A small network was shown many inputs. Here are its activations along a few directions, one row for each input.
In each table, some parts of the input vary, and every possible input appears once, in random order.
Descriptions start from the smaller parts, as in this example, which fits no table here: one of 6 places along a line, together with either a single point or one of 9 places around a ring or (one of 3 separate values, together with one of 8 places around a ring).
Shared parts are said once, and a part with two or three values counts as separate values.

Other details of the inputs vary at random and push rows far along three fixed directions, the same in every table; ignore that.

Table:
x1: [  5 -15   8  -9  46  20   5 -18  10 -15 -11 -24  13]
x2: [ 20 -18  20   4  16   3  -6   4 -29  48  19  -6  18]
x3: [-24 -23  16  28  30   4  10 -13  -2  12  -8 -31  -6]
x4: [ 36  55 -19 -15 -11  26 -16  28 -27  19  39  22  26]
x5: [ 25  -5  23  -2  11  10 -14  19 -30  24  20 -20   4]
x6: [  0 -20   6  -1 -16 -32   8  10 -31  17  -2   5   2]
x7: [ 16 -11  12  15  21 -11 -18  30 -29  34  13  -6   6]
x8: [-30 -32   7  11 -11 -44   9 -23   6   0 -31  -9 -16]
x9: [-20  11  -8   0 -41 -10   8   8  12 -22  -5  18 -18]
x10: [ 29  11 -14 -13 -26 -22  -8  12  -7   3  18  23   3]
x11: [-17 -15 -19  17 -30 -59  17   8  -9  -7   5  16 -23]
x12: [-31 -15   1  13  22   8  15 -22  11   2 -20 -13  -2]
x13: [ -6 -50  23  17  47  -1  10 -13  -8  -4 -12 -40  -4]
x14: [-11  28 -12 -24 -59 -13  -6 -11  40 -51 -30  23 -20]
x15: [ 19  62 -10 -29  -6  55 -22  10  20 -17  23  14   9]
x16: [ -7  31  -4 -12  37  54  -6 -26  30  -9  -6  -9  19]
x17: [  1  49 -13 -16  -5  39 -16 -13  38 -14   5   9   5]
x18: [ 22  43  -5 -23  -3  48 -20 -18  36 -13  -7   2  18]
x19: [-21 -12 -24  11 -39 -50  21   6   5 -18  -2  23 -17]
x20: [-16  -9  10  -2  28   9  12   1 -19  11   5  -3   6]
x21: [-28 -23  15  -7  39   6  13 -29   8 -23 -42 -32   3]
x22: [ 19 -18  26  10  27   8 -12   3 -23  42  16 -28   8]
x23: [-11 -26   8  -5  30  20  11 -26  28 -34 -30 -18  -5]
x24: [ 27  22  -2  -5  35  50 -10   8   0  -1  33  -4  17]
x25: [ 28  33  -9   0 -33  18  -8  34 -22  15  34  22   4]
x26: [-25 -16   0   5  29   5   8 -15  21 -29  -8 -19 -14]
x27: [  3 -41  25  -4  57  14  11 -10  -8  11   2 -23  11]
x28: [-17 -14   2  -5 -19 -41   8  -7 -10  -8 -22   3 -10]
x29: [-24   5 -10  11 -17   4  11 -16  27 -14 -20   4 -12]
x30: [ 25  14 -21  10 -29  -3  -1  25 -14   4  31  24  -1]
x31: [ -2  -5  -9  25 -21 -39  -2  15 -32  38  20   1  -5]
x32: [ 17  35 -21 -17 -72  -4  -7  11  16 -27 -11  30  -6]
x33: [ -8 -15 -12  14 -43 -41   7  -7  -3   7 -22   7  -6]
x34: [-12  -9 -20  15 -46 -40  12  12   4 -17   7  25 -21]
x35: [-35 -22   3   0   8 -19   5 -35  27 -16 -43 -24 -10]
x36: [  1  -9   9 -14  20  13  -2 -18  23 -26  -9  -6  -5]
x37: [ -4 -31  22  16  29  -8  -1  19 -18  26  -3  -5   2]
x38: [-30 -37 -11  26  -3 -57  21   3 -11  -6  -4 -12 -23]
x39: [ 12 -14   4   1  -7 -16   6  12 -36  21  -1  -1   8]
x40: [ -8  35 -26 -23  16  37   3 -22  49 -51 -12   7   8]
x41: [ 46  31   8 -22 -25  29 -20  28 -17  19  33  21  16]
x42: [-30 -33  15  28   4 -19  17  -5  -5  18  -4 -11 -15]
x43: [  7   2 -27  11 -29 -26  12  17 -12   0  14  22  -5]
x44: [ -2  -4  23 -11  31  37  -3 -13  12 -19 -18 -30   5]
x45: [ 12 -12   8  14  23   2   9  26 -58  46  29  -6  12]
x46: [-17   2  -5  19 -35 -32   4   0   4   6   1  12 -21]
x47: [ 12  41 -16 -25 -12  30 -16 -22  35 -18 -16   8  19]
x48: [ -2  23  -8 -12  -7  -3  -1   8 -13   3  12  18   1]
x49: [  5 -14  16  -8  29  -1  -3   1 -29  19   1 -22  10]
x50: [-28 -34  12  14  35  -6  15 -13   7 -17  -5 -17 -20]
x51: [  2  15   7 -16  46  56 -11  -6  31 -15 -23   0  17]
x52: [-24   8 -16   0 -40 -40  -5   1  32 -34 -37  28 -20]
x53: [ -9  45  -6 -26 -12  36  -7  -8  38 -39  -4  17  -8]
x54: [ 15   7   4 -28  48  38  -9 -17  21 -15   0 -16  17]
x55: [ 20  38 -14  -3 -23   3 -16  12 -10  29  34  29  10]
x56: [  7  -1   9   8  29  13 -13  13  -2   7  -8  -7  11]
x57: [  8 -39  18   8  15  -9   6   4 -14   9   9 -10  -2]
x58: [ 47  14  11   2 -20  -2 -22  23 -32  52  40  12  11]
x59: [-21  16 -33   5 -62 -59   6  14 -11 -13  -6  23 -18]
x60: [-41 -18  -3  25 -27 -36  20   0   3 -27 -26 -12 -29]
x61: [ 27  -1   6   8 -16   4  -7   8 -15  31  10   1   8]
x62: [ 37 -36  24  17  33  -7 -10  24 -52  45  40 -26   7]
x63: [-13 -11  20  -9  19  25   2 -29  31  -7 -24 -13   2]
x64: [ 15   1 -11 -14   1   9   4  -7  13 -16  -8   7   9]
x65: [ 12  34 -14  -8 -17  18 -10   6   3  20  25  27  14]
Each input here is: one of 5 places around a ring, together with either a single point or (one of 2 separate values, together with one of 6 places around a ring).
Changing only the place on the ring of 5 turns x20 into x59. The same change can be made to x27. Which row results? -> x54
Changing only the place on the ring of 5 turns x53 into x25. The same change can be made to x46. Which row results? -> x29
Change only the choice among 2 separate values in x64. List by row number the other rows that result. -> x43
Change only the choice among 2 separate values in x46. List by row number the other rows that result. -> x58
A walk changes only the place on the ring of 5. It starts at x56 and steps to x7. List the rest of the walk in order. -> x52, x37, x51

Table:
x66: [ 19  54 -38 -10 -11  20  -9   9   3  -1  26  22  19]
x67: [-20  12 -20  -5 -16  -9  17   2  -4  -9   2  21  -4]
x68: [-14 -54  13  54   8 -46  13  22 -34  36  22 -20 -23]
x69: [-36   3  -7  11   6  10  12 -22  38 -46 -26 -19 -22]
x70: [-20   2  16   4  39  31   2   5   4 -12   0 -19  -3]
x71: [-20 -16  15 -10  -2  10   2 -28  45 -26 -40  -2  -8]
x72: [-16   3 -13  -1 -49 -25  -6 -22  55 -37 -42   8 -17]
x73: [  3  16 -10 -10 -85 -32  -3   7   7 -17 -17  28 -19]
x74: [ 15   9  22 -11  39  55 -15 -21  19  -6 -13 -33  12]
x75: [ 13  -4  20   5 -19 -10  -8  13 -27  16   1 -16  -2]
x76: [-25 -38  19  27  14  -4  21  -4  -7   4   9 -12 -21]
x77: [ 16  11   8 -18  52  47 -11 -23   6  10 -10 -26  31]
x78: [ 28 -19  25  10  15  14 -12  -1 -14  36  17 -25   5]
x79: [-25 -64  21  51   3 -48  24  19 -37  30  14  -9 -28]
x80: [ 17  43 -21 -23   7  46  -2  -3  13   2  31  33  22]
x81: [ 40 -15 -24 -35 -44 -46  -2   9  12 -66 -18  21  -5]
x82: [ -8  24 -15 -10 -69 -29 -14   6  22 -32 -32  17 -13]
x83: [-20 -11  11   1  43  11  14   2 -15  11   6  -3  -1]
x84: [-21 -39  20  41   4 -35  18  25 -50  22  16 -28 -23]
x85: [ -9  -8  11  -5  43  14  -5 -27  16  -4 -33 -26  11]
x86: [-25 -43  24  32   7 -22  24  17 -38  19  12 -19 -26]
x87: [ 42 -68   8  15  36 -43  17  47 -67   3  47 -15  -4]
x88: [ 35   0  21 -19  43  44  -8  -9 -17  43  23  -3  37]
x89: [-28  -5   3 -17  15   2   6 -30  16 -23 -45 -19   6]
x90: [-24 -50  24  11  13 -42  14  -4 -30  24 -25 -16  -9]
x91: [  2   6  19 -34  47  50   0 -24   8   3 -16 -12  25]
x92: [ 24  40 -32   6 -18  -7 -13  25 -16  15  32  25  10]
x93: [ 42  50 -13 -13  15  39 -16  36 -45  40  61  16  33]
x94: [ 1 21  3 -7  3 31 -4 17  2 -4 18 15 -2]
x95: [-14   3 -36  24 -48 -61   8   9   1   0   7  27 -17]
x96: [ 54  67 -41 -16 -22  30 -22  24  -9  29  65  42  31]
x97: [ 14   1 -13   0 -58 -50  -5   7 -10  19   0  36   0]
x98: [ 15  15   0 -14 -48   5  -9  -8  22  -9  -5  21  -3]
x99: [-10 -11  -9  -2  -6 -17   5 -29  21  -4 -26  -7   5]
x100: [  1  26 -19  -9  -8   8   1  -1  14  -5  17  36   4]
x101: [-30  16 -18 -18 -39 -33  -3 -19  30 -40 -51  12  -8]
x102: [ 24  10  13  -3  16  28 -22   2   4  10  -4 -15  12]
x103: [-49   8 -11  -6  19  -2  13 -19  27 -42 -31  -4 -11]
x104: [ 50  12 -16   6 -45 -40 -23  28 -35  54  35  25  15]
x105: [-28 -17  10  14  37  25  12 -24  31 -19  -6 -27 -15]
x106: [-10  -5  24 -18  12  25  -4 -12  21 -13 -30  -7  -2]
x107: [  0  13   8   4  54  54  -7   0  15  -7  10 -22   7]
Changing only one part turns x66 into x77. The same change can be made to x100. Which row results? -> x97
What is each input in this table made of? -> one of 2 separate values, together with either a single point or (one of 4 places along a line, together with one of 5 places around a ring)
A walk changes only the place on the line of 4. It starts at x84 and steps to x70. List the rest of the walk in order. -> x103, x93
Change only the choice among 2 separate values in x74. List by row number the other rows that result. -> x69

Table:
x108: [ 19 -11   4  15 -16 -34  -8  22 -48  53  14  -2  12]
x109: [  0 -30  28  18  13  -6  -1  -7 -20  40  -1 -24   1]
x110: [-30 -16 -21  26 -45 -52  17   8  14 -36  -8  11 -36]
x111: [ 24  15 -12  -7  25  28  -1  11  -5  -3  34   7  13]
x112: [-45 -29  17   7  53   7  20 -22   0   3 -25 -26   0]
x113: [ 14  32  -3 -20 -30  29 -16 -11  40 -23 -12  16   1]
x114: [  6  50 -45 -24 -20  10  -4  -8  35 -33   6  39   9]
x115: [ 10   5  29  -9  40  54 -13  -9  10   2  -5 -23   9]
x116: [-15 -40  19  -4  43   0  12 -19   4 -22 -31 -35  -3]
x117: [  6  -7 -11  29  -5 -30   3  24 -42  50  36   8   5]
x118: [-51 -21 -17   1 -10 -46  27 -21  17 -39 -43   5 -20]
x119: [ 27   1 -22  -6 -65 -46  -3  15  -6 -10   2  26  -5]
x120: [ 34  38 -23 -36 -28   8 -18  -7  22 -12  -1  33  20]
x121: [-18 -42   1  19  -1 -47  24  15 -34  -1   0  -8 -16]
x122: [ 34  26  -1  15   1  28 -13  33 -25  37  57  12   7]
x123: [ 19  29  -6  11   3  24 -10  16 -17  38  44   9  10]
x124: [-45 -47  27  32  24 -17  24  -3 -14   2 -17 -29 -26]
x125: [  9   6  14 -21  39  42 -11 -24  18  13 -10 -11  25]
x126: [ 13   5 -15  -2 -75 -40  -8  12  14 -24  -7  25 -18]
x127: [-32 -10  -9 -18   5 -16   9 -37  38 -46 -57  -6  -5]
x128: [  3  45  -9 -21 -27  25 -18 -15  33 -15 -18  11   7]
x129: [  2  -7  10  27 -10 -21   3  28 -53  54  32  -2  -2]
x130: [ 17  -1  27 -17  44  49 -13  -3   9 -10   0 -24   9]
x131: [  1   8  17 -15  44  52  -2   2  10 -17  10 -11   3]
What is each input in this table made of? -> one of 4 places along a line, together with one of 6 places around a ring
Changing only the place on the line of 4 turns x118 into x114. The same change can be made to x124. Which row results? -> x122
Change only the place on the line of 4 in x128. List by row number the other rows that result. -> x109, x123, x129
Change only the place on the line of 4 in x116. List by row number the other rows that result. -> x111, x119, x121
